Each row below holds a small network's activations on one input, seen along a few directions.
In each table, some parts of the input vary, and every possible input appears once, in random order.
A made-up example of a description, with smaller parts first: line(4) and (point or ring(11) or (values(3) and ring(5))).
Shared parts are said once, and a part with two or three values counts as separate values.

Other details of the inputs shift rows strongly along two fixed directions, in all tables alike. That doesn't count.

Table:
R1: [-36  41 -45  -3 -33 -28   0 -72 -14 -49 -44  46]
R2: [-31  28 -31 -18  18 -47  14 -55 -58 -45 -13  48]
R3: [-40  29 -49 -13  11 -39   4 -78 -52 -47 -22  47]
R4: [ 33   0 -30 -27  35 -89  11  -7 -23 -17 -12  37]
R5: [-23  30 -48 -17  -5 -47  -1 -60 -56 -42 -14  50]
R6: [ 20 -29  24   7  -7  65 -21  46  14  43  38 -42]
R7: [ 22 -29  23   5  -6  63 -17  48  10  47  34 -42]
R8: [-51  20  21  20 -59  84 -20 -25  -2  -2  18 -29]
R9: [ 22 -12  43  35   0  32  13  44  31  33  27 -37]
R10: [  9 -34  27  11  10  79 -10  45  25  58  31 -58]
R11: [ 17   5 -18 -10  22 -76  20  -4  13 -21 -40  25]
R12: [ 18 -38  19  13  -5  77 -19  40  28  52  32 -48]
R13: [ 22 -36  18  10  -1  71 -14  42  31  56  30 -50]
R14: [-62  42 -24  19 -66  69 -20 -63   2 -24 -18   1]
R15: [  4  19 -22  -9  -4 -75   6 -25   0 -36 -27  46]
R16: [ 83 -41  18 -31  71 -83  17  69   7  20   8  -1]
R17: [-30  30 -14  -3 -20 -42   0 -53 -26 -48 -17  36]
R18: [  7 -20  45  17  -9  47   3  52  38  32  19 -44]
R19: [-23   1  14   4 -19  75 -21   3 -27  11  30 -27]
R20: [ 30 -12  20  -5  26 -49  23  36  28   2  -6  -2]
R21: [ 44 -17   0  -3  13 -44   6  33  48   6 -22   8]
R22: [  5  21 -23 -11  -4 -72   7 -25   1 -31 -29  41]
R23: [-33  -7  31  15 -19 116 -17  12 -11  32  40 -46]
R24: [ 77 -38  30 -16  46 -98  22  68  34  17  -8   1]
R25: [-10  -6  15  24 -42  83 -18  24  47  28   3 -36]
R26: [ 83 -50  -2 -22  64 -80  18  62  29  34  -4   4]
R27: [-13  24 -29 -25  13 -53   3 -52 -64 -45 -13  43]
R28: [-81  40 -13   8 -35  82 -14 -71 -56 -25  15   1]
R29: [  2  21 -25  -9  -6 -76   9 -23  -2 -33 -30  48]
R30: [ 42 -15  10  -6   7 -50   6  37  33  11 -11   8]
R31: [  3 -26  39   9   7  80 -11  43   8  37  42 -44]
R32: [-73  32 -38  11 -53  81 -23 -84 -46 -17   4   6]
R33: [-24   0  17   4 -19  77 -25  -3 -27   7  33 -27]
R34: [-43  39 -21   0 -15 -39  15 -52 -26 -51 -24  39]
R35: [ 13 -19  30  17  -6  54  -4  51  57  39   5 -51]
R36: [ 35 -30  -3 -15  47 -37  12  26   3  22  -3  -1]
R37: [ 23  20 -14  -3  52 -88  31 -26 -42 -23 -10  48]
R38: [ 66 -33  29  -9  52 -87  29  71  45  10  -7   1]
R39: [-45  42 -37   1 -18 -31   4 -67 -16 -54 -39  39]
R40: [-111   60  -27   28  -82  103  -22  -88  -24  -38  -14   -2]
R41: [ 73 -49   5 -22  80 -81  24  66  23  34  -5   1]
R42: [-24  -3  35  21 -43  73 -16  16  15  19  23 -38]
Each input here is: values(2) and (point or (values(4) and ring(5))).
Changing only the values(2) part turns R8 into R16. The same change can be made to R24. Which row results? -> R27
Change only the values(4) part in R12. List by row number the other rows that result. -> R13, R26, R32
Change only the values(4) part in R20. List by row number the other rows that result. -> R18, R34, R38
Change only the ring(5) part in R15. List by row number the other rows that result. -> R17, R21, R38, R39
Change only the values(2) part in R6. List by row number the other rows that result. -> R15

Table:
R43: [14 -9 21  3 18  9  7 28 15  7  6 -6]
R44: [ 22 -26   6  -1  14   5   2  10  11  27  15 -12]
R45: [-42   9  20  24 -31  60  -9 -22 -18  11  23 -21]
R46: [-17  38 -17  -4 -10 -42   8 -49 -51 -38  -6  38]
R47: [ 10  -2 -24 -16  26 -14  -5 -16 -24  -4 -11  12]
R48: [-16  -6  20  15  13  36   8  17   2  16  21 -28]
R49: [-24   6 -18   7 -20   1   1 -36  -4  -7  -6  12]
R50: [-30   0  -8   7 -39  51 -20  -8  -1   2  11 -11]
R51: [-13  34 -18  -3 -18 -36   1 -45 -22 -43 -22  30]
R52: [ -9   0   3   9  -5  25   4   9  23  14  -6 -21]
R53: [-31   5   1  17 -36  42  -9 -24  11   4   2 -13]
R54: [-25  19 -15   2 -14 -27   3 -50 -15 -32 -21  21]
R55: [ 13 -11  20   1  24   8   7  27   0  14  14  -4]
R56: [ 14 -15  10  -4  -9  -2 -10  30  28  11   2 -11]
R57: [-14  -5  16  15   9  35   6  15  12   7  11 -27]
R58: [ 60 -28  44   5  17  -7   5  72  33  32  15 -32]
R59: [ 53 -35   7  -6  29  -3  -6  46  21  38  21 -18]
R60: [  7 -15  24  -8  16   4   4  28  -7  13  20 -11]
R61: [ 13 -13  25  -5   3  -3  -1  31  -8  11  24 -13]
R62: [-26  18 -15   4   3  -8  10 -29  -4 -27 -16   9]
R63: [  2   9 -15  -8   7 -30   5  -8   4 -12 -24  22]
R64: [  9  13 -10 -21  13 -83  10 -16 -24 -41 -17  37]
R65: [ 13   3 -30  -7  21 -21  -6 -20 -17  -2  -4  20]
R66: [ -1  -1 -19 -15   2 -27   1  -8 -10 -11 -18  18]
R67: [-17  33 -22   3 -12 -24   6 -42 -15 -36 -19  33]
R68: [ 21 -27   0 -17  19  12  -8  22  -7  19   8 -18]
R69: [ -6   2   7  12 -30  40 -14   5  18  12   8 -18]
R70: [-13   2  19   4 -29  41 -18   9  11   1  10 -21]
R71: [ 59 -38  20 -20  36 -51   9  69  45  28  -8  -9]
R72: [-12  -1  -1   1  -1  45  -1  -3  -1  20   6 -27]
R73: [-20   3  -6   8 -21  54 -14  -6   0  10  -2 -10]
R74: [ -2  -1  -8   8 -19  20 -10   0   8  10   6  -4]
R75: [-19  21 -10  -3  -3  -6   2 -26  -7 -26 -17  21]
R76: [  53  -16   -1  -33   53 -115   23   30   16  -16  -27   32]
R77: [ 58 -17 -20 -13  42 -91  18  27  17   5 -20  31]
R78: [-17  35 -20   3  -7 -30  11 -44 -27 -40 -16  38]
R79: [-42  13  16   5 -28  61 -13 -15 -11  -7  16 -15]
R80: [-16   2 -27 -13  -9   4 -12 -31 -31 -16   5  12]
R81: [ -5   6  -3  11 -17  22  -6   0  17   8  -1  -4]
R82: [ 12 -16  25  10   6  -4   4  19  13  14   6 -18]
R83: [-10  14   8  16 -11  30   0  -4 -14   5  16   2]
R84: [ -5  -2  -3   5   0  16   7   8  13  16  -7 -16]
Changing only one part turns R72 into R84. The same change can be made to R65. Which row results? -> R77
Changing only one part turns R74 into R51. The same change can be made to R50. Which row results? -> R70
What do these inputs look like to the network? -> line(6) and (values(2) or ring(5))
Which other rows agree with R58 in the line(6) part? List them by row number. -> R43, R57, R64, R78, R79, R82
Change only the values(2) part in R54. List by row number the other rows that result. -> R62
Start at R47 and move only the line(6) part, one step at a time. The first step leads to R73. Which rows follow, in order? -> R63, R75, R43, R55

Table:
R85: [-38   1  10  15 -35 111 -27  -5 -12  23  30 -37]
R86: [ 48 -32  29 -10  41 -40  13  53   6  23  18 -10]
R87: [ 23 -13  -6 -14  36 -42  10  11  -7   1  -2  10]
R88: [ 39 -29  39  16   6  24   3  71  54  45  14 -38]
R89: [ 24  -5  -3  -9  31 -45  13   5 -11  -2  -2  13]
R90: [ 13   0 -16 -11  28 -45  11 -11 -17 -11  -8  20]
R91: [  2  -5   6   4 -17  21  -8  12  20   9  -1 -15]
R92: [  4 -15  11  -2   7  31  -5  20  -1  20  18 -20]
R93: [ 12   0  -7   0   7 -39  11   1  17  -7 -18  14]
R94: [-21  21 -22  -3  -8 -33   6 -37  -6 -31 -27  28]
R95: [ -8   1  -6   0  -7  32 -12 -11 -16   6  12  -3]
R96: [-25  21 -16  -2 -18  -9  -1 -33  -7 -26 -20  17]
R97: [-39  39 -11   3 -24 -14   2 -48 -24 -46 -15  28]
R98: [-34  17  -9  14 -46  48 -18 -29   2  -5   1  -6]
What do these inputs look like to the network? -> values(2) and (point or line(6))
Changing only the values(2) part turns R96 into R92. The same change can be made to R94. Which row results? -> R87
Change only the values(2) part in R97. List by row number the other rows that result. -> R86
